Each row below is a small network's average activation on inputs in which a field has the value named, seen along a few directions.
Related values have similar rows: they may be neighbours, one step apart, or belong to one group.
In the rows, 500 means zero.
Strong random noise was added to every row along 16 fixed directions; ignore it. To show where, here is one row again and again, with new noise each time:
[430 539 521 396 760 692 515 603 591 494 447 522 354 635 599 410 462 749
 449 231 402 497 570 636 166 604 778]
[526 451 350 702 414 445 437 649 645 341 621 473 632 484 365 596 569 483
 421 689 498 543 821 529 506 478 510]
[632 665 512 494 375 486 693 500 585 539 510 466 649 491 566 534 531 393
 553 535 537 671 408 487 800 450 315]
[601 486 479 665 415 478 544 515 443 604 492 229 747 233 386 576 456 329
 414 549 643 507 354 464 842 457 339]
[529 429 554 696 592 559 392 620 480 299 423 354 616 379 395 436 427 679
 683 552 799 416 538 558 481 446 568]
[475 521 537 618 467 438 592 461 484 452 603 262 514 498 419 192 681 706
 589 702 433 598 362 495 536 366 664]
[623 480 407 479 776 372 341 421 388 305 457 530 591 456 436 551 503 747
 617 518 579 233 574 557 493 616 456]
[546 707 581 338 400 450 547 386 488 442 399 620 489 633 595 635 366 269
 590 466 517 488 577 435 632 549 410]
[611 361 457 679 743 560 545 519 431 422 462 394 660 449 524 618 639 565
 440 342 312 500 567 595 420 559 519]
[521 402 570 395 490 493 561 396 539 348 253 569 367 391 631 679 732 451
 593 525 438 422 519 515 575 379 369]
[504 370 395 560 660 419 493 412 506 567 420 371 528 403 422 542 633 632
 473 487 311 352 367 547 445 456 486]
[522 492 438 730 530 483 518 672 540 400 595 384 641 576 233 458 266 509
 426 592 653 529 558 481 501 385 502]
[540 305 613 521 583 283 337 221 103 509 438 425 558 491 529 730 511 421
 639 495 388 380 281 385 446 638 529]
[571 448 565 515 484 520 461 562 477 603 524 476 528 347 615 594 733 436
 413 547 496 551 510 432 728 534 363]
[389 691 430 736 518 277 482 481 467 600 444 450 741 640 491 546 624 383
 549 536 393 273 459 581 453 655 432]
[511 477 554 475 513 504 379 432 603 649 426 500 396 614 513 607 453 390
 515 496 197 441 600 326 471 400 490]
[519 706 470 330 612 466 458 501 461 476 525 562 415 481 623 383 607 604
 391 552 522 329 565 475 654 585 383]
[490 572 478 357 470 526 561 302 551 311 293 420 374 340 427 446 538 388
 479 520 421 312 705 517 639 382 524]


Field T:
t18: [555 493 348 608 602 370 442 417 374 578 637 486 711 436 328 381 595 603
 479 525 498 365 521 561 583 626 433]
t15: [443 422 451 648 451 419 531 592 579 520 529 365 520 552 512 513 491 641
 515 653 429 549 318 502 365 379 567]
t13: [424 491 663 627 393 513 403 484 518 523 382 368 477 454 410 450 438 362
 611 643 577 363 552 414 604 361 559]
t3: [574 738 336 496 497 579 430 398 419 463 490 386 686 339 749 443 451 498
 511 358 440 404 560 578 497 704 462]
t9: [372 623 433 474 345 403 645 444 501 696 537 466 509 682 627 543 374 383
 406 381 327 575 172 593 295 571 568]
t10: [370 571 584 637 384 346 493 606 427 460 527 482 562 628 553 550 482 428
 457 641 628 382 333 505 452 513 434]
t11: [554 590 448 535 569 421 547 329 419 529 533 287 676 512 333 483 428 406
 452 407 333 465 564 553 547 639 721]
t6: [261 499 462 479 304 482 445 587 449 583 587 616 348 458 619 402 587 414
 390 614 557 553 431 438 375 493 433]
t4: [436 377 564 659 444 574 305 612 401 484 616 516 521 478 585 509 535 468
 489 512 521 563 595 477 290 594 645]
t2: [386 292 503 507 567 505 424 641 571 544 555 727 302 569 324 412 503 624
 463 572 607 564 510 418 346 343 498]
t16: [467 495 434 756 328 594 441 475 469 664 529 348 677 322 440 293 417 359
 551 507 465 510 456 409 618 401 322]
t14: [377 536 571 442 483 541 422 525 604 656 399 659 373 573 500 457 606 439
 543 479 432 344 573 486 481 479 456]
t7: [545 401 567 735 717 564 281 557 205 654 659 526 585 557 596 329 478 624
 579 474 440 464 450 344 411 572 343]
t12: [616 394 632 499 536 486 502 621 542 602 514 458 541 431 500 664 682 439
 401 481 553 494 431 492 732 528 458]
t1: [471 578 565 540 567 395 408 506 416 729 603 334 518 564 518 384 595 542
 440 596 370 397 390 431 526 604 624]
t5: [693 407 683 481 529 472 375 592 436 518 554 353 610 605 514 815 252 457
 476 551 614 489 432 385 608 512 557]
t8: [605 289 340 627 476 453 482 677 641 437 694 568 475 482 575 523 710 823
 507 821 472 637 453 463 461 302 311]
t17: [611 444 578 521 710 525 551 529 477 573 486 691 489 590 485 425 521 609
 611 407 538 528 306 441 515 381 250]
The values of T form a ring.
Q: List every value one step from t5, in the order listed.
A: t18, t7
Q: List every value one step from t2, in the order listed.
A: t11, t6
Q: List every value one step from t17, in the order listed.
A: t3, t4
Q: List every value one step from t16, in the order listed.
A: t10, t14

Field L:
l9: [523 436 513 510 619 395 389 534 349 278 595 544 469 507 450 389 539 714
 464 696 619 355 477 432 528 427 363]
l6: [512 362 533 561 465 414 570 353 272 434 745 378 467 624 414 285 498 648
 536 667 373 749 319 450 395 480 777]
l2: [435 455 449 497 321 529 456 429 401 408 524 404 504 426 605 529 444 547
 630 526 529 676 480 519 304 559 676]
l15: [534 571 348 531 585 330 574 533 636 427 575 455 572 734 396 569 404 607
 424 586 367 524 515 552 375 446 564]
l8: [587 500 551 632 478 536 326 583 365 627 642 617 623 524 550 562 348 416
 533 462 665 561 570 416 543 642 400]
l17: [455 458 610 599 530 471 588 625 471 521 377 383 574 524 420 707 521 283
 295 368 602 383 380 613 554 513 557]
l14: [411 446 451 431 347 562 284 542 534 705 366 481 614  86 554 687 420 530
 664 415 980 451 330 616 606 701 430]
l16: [564 685 523 645 411 455 611 513 377 156 534 531 717 621 550 507 410 366
 624 498 589 635 667 568 511 611 518]
l13: [453 503 399 302 365 615 614 327 418 410 500 784 430 333 514 320 507 441
 568 352 605 629 616 603 473 591 474]
l7: [446 417 544 427 435 266 640 403 348 443 516 348 445 448 467 570 764 491
 412 693 519 438 304 581 626 567 586]
l11: [628 605 413 412 578 485 599 553 640 723 522 367 659 483 509 556 377 673
 509 383 524 455 142 593 597 510 397]
l12: [383 479 454 740 386 482 437 706 705 562 491 483 565 590 528 550 498 628
 708 671 562 499 427 499 379 376 442]
l3: [547 327 429 644 403 644 557 607 677 363 433 540 489 386 467 612 565 409
 435 451 472 648 694 517 466 346 383]
l1: [543 544 573 545 435 589 469 567 302 274 580 369 504 415 794 510 408 561
 550 570 650 648 443 434 438 500 535]
l18: [409 578 475 542 526 430 357 613 567 751 453 451 504 428 453 462 513 470
 432 563 598 306 370 443 570 514 411]
l4: [406 375 436 548 432 305 537 307 285 414 472 435 590 357 381 506 596 507
 590 585 638 435 353 566 495 591 532]
l10: [446 588 578 496 600 678 370 432 609 647 266 518 418 397 651 375 468 494
 678 305 397 311 511 454 430 456 451]
l5: [656 399 702 344 494 646 519 320 439 350 407 527 429 459 553 539 560 374
 649 444 410 576 705 456 598 456 591]
The values of L form a ring.
Q: What is the length, in steps, of the shortest route from l9 to l1?
A: 6
Q: List every value one step from l2, in the order listed.
A: l15, l14
Q: List every value one step from l16, in the order listed.
A: l3, l10
Q: List every value one step from l6, in the order listed.
A: l8, l7
